These are the activations of a small network on made-up records, seen along a few directions, one row for each record.
After each row come some of the record's fields: C, W, U, L, H, J.
A field that a record lacks is left out.
Other fields move the rows too, some of them a lot.
Random noise pushes rows far along 17 fixed directions. That doesn't count. These rows show it; they differ only by the noise:
[-485   53   28 -137 -289  316    9 -229  -58 -106 -171  425  327 -133
  140  315   87  -99 -189 -437  -55  213 -150 -264  361  -71 -423  -65
 -301  110  -10  -18 -417 -349  -45   10   -3  216 -151]
[  40 -468  468   59 -161 -431 -329  201  153 -509 -497  202 -283  -24
   -9  344  -68 -561   60   86  247 -536 -332 -275   54  182   74  407
 -357 -478  -92   26  -42 -337 -153   90 -250 -391  126]
[-147   -9  -14   69 -219  146  647  201  194  106   83  237 -663  171
   42   26 -397 -372 -832  -37  -69  278  273 -303 -155  -47  -36   10
  115 -300  204  -32  386   40  394 -207 -146 -175  222]
[-103   60    4  110 -120  -80 -198  -53  -51 -138  222  107 -670   20
  179 -149 -233 -448 -168  107  -87  -99  270  -64 -266  117  421  -31
  273 -375  175  -65  203  -51  268  -79 -136 -416  240]
[ 229 -295  110 -219 -106 -190  129   82 -242  -40 -434 -279   50  520
 -326   33 -369  199   24 -452  166 -570  -56  327 -216  415   56  343
 -252  304  273  193  126   -5 -199   32 -125  111  -45]
[-158  275   60 -142 -166  278 -348 -447  -98 -108  -53  349   30 -492
  355 -352  100  -85  204  -52  -40   92  -57   30 -157   16   34 -162
 -230   78 -450   70 -436  108  240   33  336 -398   31]
[  31   16 -478 -250   41  392 -227  104  -19  227  200 -198 -472  368
 -469 -429  163 -120 -333  -59 -181   13  741  141  -29  108  378 -301
   17  164  566 -390  -72  -43  -71 -813 -505 -255  100]
[  14  471 -253   18   67  161  -31 -123 -441   47  557 -169  -82 -713
   57 -566 -195  154   62  300  -48  514 -267  237  217 -183  599 -234
    9 -424 -483  260 -232 -314  483  239  250 -278 -112]
[-190 -190  425  -39  -41  479  432   68  -54   76 -322  236 -315 -146
  318 -100 -255 -504 -417 -240  251  418  211 -509 -109  321 -200 -197
  -27 -122 -397 -248 -111   72  606 -611  375 -554  243]
[-206   91 -264  194  -87   92 -423 -172   69   79  289   80  263 -106
    9    1 -184 -121 -117   49 -178 -278  314  176   96 -448 -151 -151
  124  -21  316   45   63 -144  161  344  163  193   -9]
[  44  122  -87  180  163  307   28 -265 -122  137  194 -100 -361    1
  345 -234  153 -427   87  -64  -80  272  449 -184  -16  528 -371 -177
  904 -153  181 -273  178  310  340 -218  247 -252  -65]
[ 358 -171 -369  -91   58  537  374  324  368  264   78  -87  236  327
 -243  -84  277   18 -611  370  -23  168  460  -85  232 -193 -824  425
  247 -217  125   66 -295 -139  -87 -418 -134  -42   36]
[-205  195   92  274  -86 -107  168 -242  -61  -27  274  265 -220 -254
  433  -26 -169 -110   49  -39 -108  210   39  -77 -380  167   28   -4
  -23   19 -209   70  246  244  190  209  198  -64   18]
[  15  -69  -29   72 -144   62  -26  -22 -372  -97  -45 -196  -99  326
  153 -288 -443  222  121  -20   87 -350  131  193 -376  192  333  136
  436  146  -36   23  128  166  318  220  -67 -205  218]
[ 214 -335  356  -26  208  211  120   61 -267  110 -216 -406   84  160
  -16   20 -463 -299  -75 -254  329 -119   14   38   79  338  -47   13
  389 -180   61  -23   70 -174  437 -207  467 -155  113]
[  35 -310   64  -58  133  155 -134 -495   44  230 -146 -150  217  304
 -298  171 -141   29 -127 -598  141  267 -562  191  371 -114  205 -115
  245  518  318 -301  -17   92  146 -303  209  187  -10]
[ -91  180   53 -299 -243  224  169   25   17   54 -103  278   -6   55
   88 -236 -144   29 -337  125 -158   -9  300  -34 -137 -399  -84 -148
  -44   87 -149   50 -174  241  192  319   21  -67   61]
[ 123 -241 -200  373   91    1 -311  159   65  -93   31 -210  425  116
   27  -44   11  146  315  229   50 -428   15   71  -50   50 -128  329
   16  104   60   34  104 -201 -167  120 -193   95   48]
[ 193 -343  164  158  257 -707 -142   97  153    6  162  -62 -555   -1
 -449  223   32 -565 -290  135   34  411 -408 -179  613 -217  420   63
   66 -507  178 -243  183 -176 -131 -100 -196 -166 -214]

[ 147   34  -54  279  202  -57  528  155  181  186  263 -110 -127 -137
  143  -11 -107 -135 -313  187   24  524 -229 -228  111   98 -172  235
  191 -378  -86  177  295 -159  212 -219  191   -7    3] : C is c4, W is w4, U is u3
[   4  -98  -42 -176   78 -349 -349 -197 -373  113  216 -188 -142  -57
 -553  -20  128   31  257 -121   -3 -314  897  515 -115  175   38 -219
 -173  272  130 -338 -176  604 -153   32  142 -114 -336] : C is c3, W is w3, U is u1, L is l2, H is h1, J is j2
[ 107  -93   58 -110  236  191  176 -429  -46  414  207 -135  196  -40
 -177 -257   27  620   60 -180  211  628 -146  422 -395  -80  502 -142
 -322  832 -572 -240 -258  668  153 -624  445 -131  153] : C is c4, W is w4, U is u6
[ 192   87 -227   90   58 -386 -215 -159  -30  125  -22   69 -122  220
   91 -493  168   61  129   44 -118  172   63  -14   -3   11 -115  224
  320  136  -51   22  -45  343 -186   -4   39 -195 -215] : C is c2, W is w5
[ 511    0   42  247  336 -339  292 -181 -216   75   81 -506 -169 -189
  -45    1  164  119  575  -68  133  198 -532  214    9  740  -50  152
  342  -51  -32  129  458  325  -86  158  208   93 -335] : C is c4, W is w3, U is u6
[ 229 -660  358   52  275    6   50  274 -138    4    2 -411  498  382
 -285  419 -304  178 -187   45  588  -17 -238  149  142 -126  199  575
   -4 -172 -310   37 -444 -557   -9 -539  221  -72  308] : C is c1
[ -97  251 -730  -54 -506  160 -110 -375  157   28 -228  365 -176 -199
 -168 -519  -56  255 -451 -215 -125   69 -257  167  221 -345 -348  167
  -45   31   -4  305 -249  163  310   90   50 -337 -116] : C is c3, W is w5, U is u5, L is l2, H is h3, J is j1
[-183 -347  -48  274  137 -217 -126  116 -243 -112   68 -178  137 -270
 -268  316  130  349  345  -12  321 -105  155  109  -20  355   62   24
 -557  229 -396 -174 -185   91 -183 -345  -42  -65 -103] : C is c4, W is w1, U is u2
[ 514 -147   84  -63  181 -113 -434  -84  585  110 -244 -203 -295 -148
 -313   89    0 -777 -153   54  -23 -545 -103  216  233  -83 -216 -182
  142 -483  722  143  414  -45  124  -17  337  -89   57] : C is c4, W is w3, U is u5
[   4   66 -257  325  -34  180  202 -364   12  -82  295  -67 -893 -275
  -42 -166  311   46  293 -102   88  299  -10  122 -459  809  448 -163
  148  237  -15 -429  426  677  205 -536 -258 -441  133] : C is c2, W is w3
[ 118  120  364 -151  310 -168  240   41 -172  110   58 -158  212  127
   59   44  231  199  418   32  -87  245  -24    1  -57   87  194 -273
   22  377 -114 -158   91  344 -359  291    4  452 -244] : C is c2, W is w3
[ 187  108  116 -254  186    6  -69  481  169  132 -135    8  152  362
  140 -337  194 -174  -21  344 -269  -37  430 -294  -89 -208   11 -104
  -72   51  136  -70  -43  -85 -387  -99 -274  103   30] : C is c2, W is w5
[ -38  -45 -479  284   25 -261 -422 -154  241  101 -101  -87 -337   12
 -266 -260 -151   28 -116  -66  -39 -198 -153   96  209 -321  341 -275
  202  182  358 -141  420  247  241   -6 -106  -58  -14] : C is c4, W is w1, U is u2
[-112  140 -126   67  -64  226 -291 -104  404   20  193  276   89 -425
   13  -65  107  -95 -102  133  -19   22 -389  131   -5 -524  269 -189
 -576  -92  -70  170  -20 -343   66  -23  123   18  165] : C is c3, W is w2, U is u1, L is l1, H is h3, J is j2
[  -1  345 -354   70 -172  -75  237 -373 -300  174  288  113  -43   66
  201 -345  -22  344   19 -201 -228  482 -207  169  -60   64 -200  174
  406  112  -36  325   14  153   12  348  135   69 -254] : C is c3, W is w3, U is u5, L is l1, H is h3, J is j1
[  -8 -237 -432  319 -181  203  189 -191  302   72 -197    3 -191   24
 -379   -4   11  141 -232 -264  218 -139 -122  202    4  101 -436  134
   41  264  191  -82  321  405  228 -159  -30  -68    3] : C is c3, W is w3, U is u5, L is l2, H is h3, J is j2
[-638  194 -418  601 -215  193 -722   40   12 -261  103  338   37 -383
  481 -366   81 -101  478  121 -277 -230  256 -404 -193   93  261 -288
 -320  232  -45 -304  182 -276  133  -99 -477 -237  173] : C is c3, W is w4, U is u3, L is l2, H is h2, J is j1
[-283    0   74  -63    7 -170  224 -217 -133   92  153  184   46  -90
 -179  392  246   72  -61 -411   39  410  -88   41  209   16 -163 -182
 -287  222  -27 -125 -155  100 -278  -73   60  287 -338] : C is c3, W is w6, U is u4, L is l1, H is h1, J is j2
[-358   11 -293  435  -16 -490 -186 -494 -236  196  421  255 -245  -73
  203   72  -52 -206 -289 -366    4  472  293  -70  171  163 -473  291
  360 -206  -32   72 -144   20  113 -424  531 -236 -253] : C is c4, W is w4, U is u3
[-133   84 -157  -50   66 -396   52  281 -218   72  113   75 -125  -57
 -254 -157   -8  301 -243  227  -21  425 -105  -85  354 -520  400 -204
 -267  -43 -330    5 -142  -65  -76  118 -217   14 -279] : C is c3, W is w1, U is u2, L is l2, H is h3, J is j2
[ 201  149  221 -629   96  479  127  -93 -631   86   24 -322  374  -15
  -71 -125  284  449  391   -3   51  229  126  290   20  315   35 -214
  150  218 -352   -5 -708  119  -67  -27  171    3 -120] : C is c4, W is w3, U is u6
[  67  -10 -176  421  -23  -67  130 -160   41   54 -159  -32 -471 -523
  -17 -437 -125  -38  180  -10  205 -181  329   75 -282  438 -302 -158
   67  115 -291 -166  445  837  541   -1  400 -480 -125] : C is c2, W is w1
[ 169  -14  220   42   69 -231 -149 -111  212 -313 -157  -43  119  236
  194  344  273   69  521  154    4 -319 -695  -36  -67   60  195  254
  259   62  101   40  178   79 -429  476 -347  348   65] : C is c4, W is w5, U is u5
[ 358  -49  537 -442   65  124  320   25 -120 -243  114 -357  140   10
 -256  565   95  296  284  331  112 -287 -199  457 -268   53  332   67
   -7  -80 -107   56  -96  244 -168  474  -68  252  172] : C is c3, W is w3, U is u6, L is l2, H is h2, J is j1
[ 363 -360  234   -2  382  358  251 -124  431  573  459 -272  307  191
 -339  246 -267   54 -526  230  227   50  645  502 -395 -532 -133  -66
  296  274   26 -235   44  626  373 -485  783   65  397] : C is c2, W is w2
[ 414 -267 -111 -342 -105 -235 -632 -175  212   22 -539   61 -109  594
 -299 -285  295  -87   -8   42  -89 -466   78  196  219 -326 -309  106
  594  161  296 -100 -235  485 -215  234  -91 -311  -44] : C is c3, W is w6, U is u4, L is l1, H is h3, J is j1
[-311  -20  113  -77 -215 -181  -88   59  172 -210  -41  569   69  -56
  151  520  345 -406 -212   -6  -98    2  265 -341  146  -62 -791  271
 -369 -393  -33  196 -412 -328 -506   36  -19   62 -161] : C is c3, W is w5, U is u5, L is l2, H is h3, J is j1
[  90  212  409  -91   48  197  111  255  262 -435 -277  217  300  141
  734    3  498  -68  468  499 -120   46 -558 -619  -11   34  -20  255
  238 -171 -277   31  -95 -251 -412  454 -532  269  139] : C is c2, W is w3
[ 206   52 -196   15  209 -539  310  212 -200  326  306 -154  -81  526
  -99 -211  -96  181 -311   59 -267  703 -307  -93  347 -289  290  247
  353  -76  172  204   69 -267 -317   18 -281  271 -239] : C is c4, W is w3, U is u5
[   3  219 -236  -30   -4 -309  164  117 -221  150 -230 -133   44  202
 -167 -444 -123  417   73 -196 -138   94 -263  -11  268 -204  251 -221
   61  431   51  -25  295  249  -85  494 -248  345 -363] : C is c2, W is w6
[-203    4 -522  794   48 -663 -285  -33 -200  114  747  149  219  145
  364  -66   38  420  228  136 -169   20  372  110 -521   96 -184  634
 -232  189 -129  375  116 -176 -532 -110  -44  142  -77] : C is c4, W is w3, U is u6
[ 124  631 -446  207   80  322  455  166  107  176   61   13  -59 -255
  608 -741   76  199   87  288 -281  266   49 -227 -249  149 -356  -82
  274  -40 -156  397  428  142  218  205   58   78 -144] : C is c3, W is w1, U is u2, L is l2, H is h3, J is j2
[ 121 -120  -40  -17 -196    4 -152 -168  -38 -305 -383 -185  185 -277
 -358  243  104  239  335   26  229 -335 -717  222  597 -144 -103  -32
  207  -29  -87  -55  -95  157  161  703  -64   71 -215] : C is c1
[ 315 -308  259   13  206  328   61   68   -1 -124 -210 -337  -92 -475
 -223  145  178 -241  197  237  383   12 -346  -35  428  250 -149 -124
  305 -435 -331 -217 -127   -3  378 -145  278 -412    9] : C is c3, W is w2, U is u6, L is l1, H is h2, J is j1
[ -97  -89  162   71  264 -382 -217   75   39  366  130  223  264  -31
  111  -85  102 -135  -84   25 -173  409  326 -225   98 -360 -183 -255
 -294  261 -216 -117 -156  147 -188 -158  359   65 -190] : C is c4, W is w2, U is u1
[ -53  -70 -168  227  -74 -121  -28  463 -105 -365 -339 -190  -48   67
  104 -155   -6   45  418   35   26 -534   50 -251 -124  621   32  302
 -287  -60   82   50  303 -377 -218  -27 -634  -51  -10] : C is c3, W is w4, U is u3, L is l2, H is h1, J is j1

Which values does each new row have?
[ 144  133 -185  -49   34  137 -209  -22  419  -55  154   -7   83 -216
 -263  120  421  -26  134  231 -115 -269  134  226  -11  -71 -119   11
 -422  -19  267   12  -25  -72 -388  -49 -197  182  -52] : C is c1
[-153  110 -273  198 -102 -904 -491  -92   49  -57   87  518 -446  310
  384 -264   85  -27 -152   89 -333  196   70 -339 -125 -189  170  382
  -32   16 -102  209 -104   94 -409 -174 -326 -305  -79] : C is c4, W is w1, U is u2
[  81  204   98 -103   35 -126   88  158   87 -148  152  222   90 -167
  161   -5  609   53  278  589 -212  104  381 -171 -101  -69 -340   12
  -56  -39 -361 -102 -232  404 -408  429 -229   84 -213] : C is c2, W is w3
[ 122 -336 -187   -4 -126  -98 -199   17 -297   39   49 -248  168  478
 -260  -19 -202  354 -101   86  187 -301  445  331  -18  -98 -170  415
  456  106  -39  -23 -338  178   58  -62   46 -237   73] : C is c1
[ 125  -77 -217  -27   28  353   87  125 -146   12  261 -205 -151  137
 -161  -82  105  132  -65  258    8  179  115  150   -7   48  225   17
  306 -142   -3 -108 -175 -118  100 -257 -261 -223  226] : C is c3, W is w3, U is u5, L is l2, H is h3, J is j1
[-598  175 -159  398 -294   27  886  125  -82  -57  249  436 -561  200
  421  111   10  249 -305 -118 -100  689  178 -554 -378  288   57   25
  114  264 -228 -297  389  353   29 -118 -569   83   88] : C is c2, W is w6
[ 281  147  203 -374   81  123   80   22 -116   17 -166 -107  -71    1
   67 -301  174 -267   97   84    7  -18  334  -27  -13  350 -377  100
  228 -320 -112  123 -245   65   -2  -99  257 -266 -171] : C is c3, W is w4, U is u3, L is l2, H is h2, J is j1
[-206  445  -69   29  -57  410  -67 -214  242 -113  231  179 -169 -491
  281 -183  283 -137  308  151 -202   17  266  -40 -378  221  166 -311
 -217  102    7 -174  140  188   68  -73  -96  -17  100] : C is c2, W is w4
[ 109  277  -77 -200  -83   89  -21  -15  -91  -22  156 -237 -267   32
 -171 -286 -214   67    2  256  -76 -316  189  353 -107 -222  479 -234
  444 -168  218  -34  223  207  284  528  -47   27   94] : C is c2, W is w4
[ 110   93  264  -34 -131 -708  259   14 -115 -305 -338  164  175  128
  196   16   55  580  536   43  -23  -97 -728   31 -280   92  218  460
 -422  399 -485  304   46  342 -563  749 -300  282 -243] : C is c2, W is w5
[ -89  290 -163  -52  232  -35   -2   32 -314  219  545 -120  239 -249
  -25  -99  203  232  176  -27 -112  392  401  171  -97  146   72 -125
 -561  152 -210  111 -277 -225 -350 -339  153  182 -241] : C is c1
[-215  387 -166 -140  -91   94 -487 -165 -228 -121  142 -154  484 -249
  -37  -36  -18  428  619   10 -233 -724  370  472 -311   15  278 -340
 -450  449  182   23   22   62 -191  507 -150  481  -87] : C is c4, W is w4, U is u3
[-377 -232  315  114  -17  203 -388  -45   -5 -212 -421  110 -254 -255
  121  108   -8 -603  218 -267  224 -275  119 -383   69  361   81 -437
  -83  -31   36 -537   33   26  286 -348   45 -312  158] : C is c4, W is w5, U is u5
[ -95 -409 -232  460 -197 -254  116  249  135 -112  143  -33  -69  126
 -375  287 -286  342 -207  188  245 -409  177  250 -327 -110  135  419
 -357  104  -29  -47  235  136  -35  -86 -292  -71  250] : C is c2, W is w5
[ 171 -588  402  331  139 -160 -195  133  415   77  -48  268  412 -170
   87  143   53 -174  -96  449  229  147  -73 -229  -76 -487 -344  341
 -338  -63 -596  -87 -235   84  -10 -195  422 -387  249] : C is c3, W is w3, U is u6, L is l1, H is h2, J is j1
[ 142 -246  611 -429  -85   64   90   86  330 -165 -171  202  315  249
   44  652  -69 -118 -178  -29   67 -502  242  143 -597  135 -196  479
 -693   61   65  249 -342 -130 -416 -353   81  116  367] : C is c2, W is w1
[ 668   60  474 -486  348 -481 -272 -135  -15 -164 -101 -437 -429  238
 -205   99  295 -377  464   -9  -48 -163 -486  234  106  490  535  146
  287 -333  402   48   47  -57 -482   67 -136   -7 -150] : C is c1
[-247  118  238 -373  -89   95 -297  -53 -460  -48  -27  145  308  -64
  224 -105  -70   19  102 -110  -40   26  247   37   22  -69   65 -206
 -123   86 -300   30 -585 -192   21   94  193 -123  -27] : C is c3, W is w6, U is u4, L is l1, H is h3, J is j2
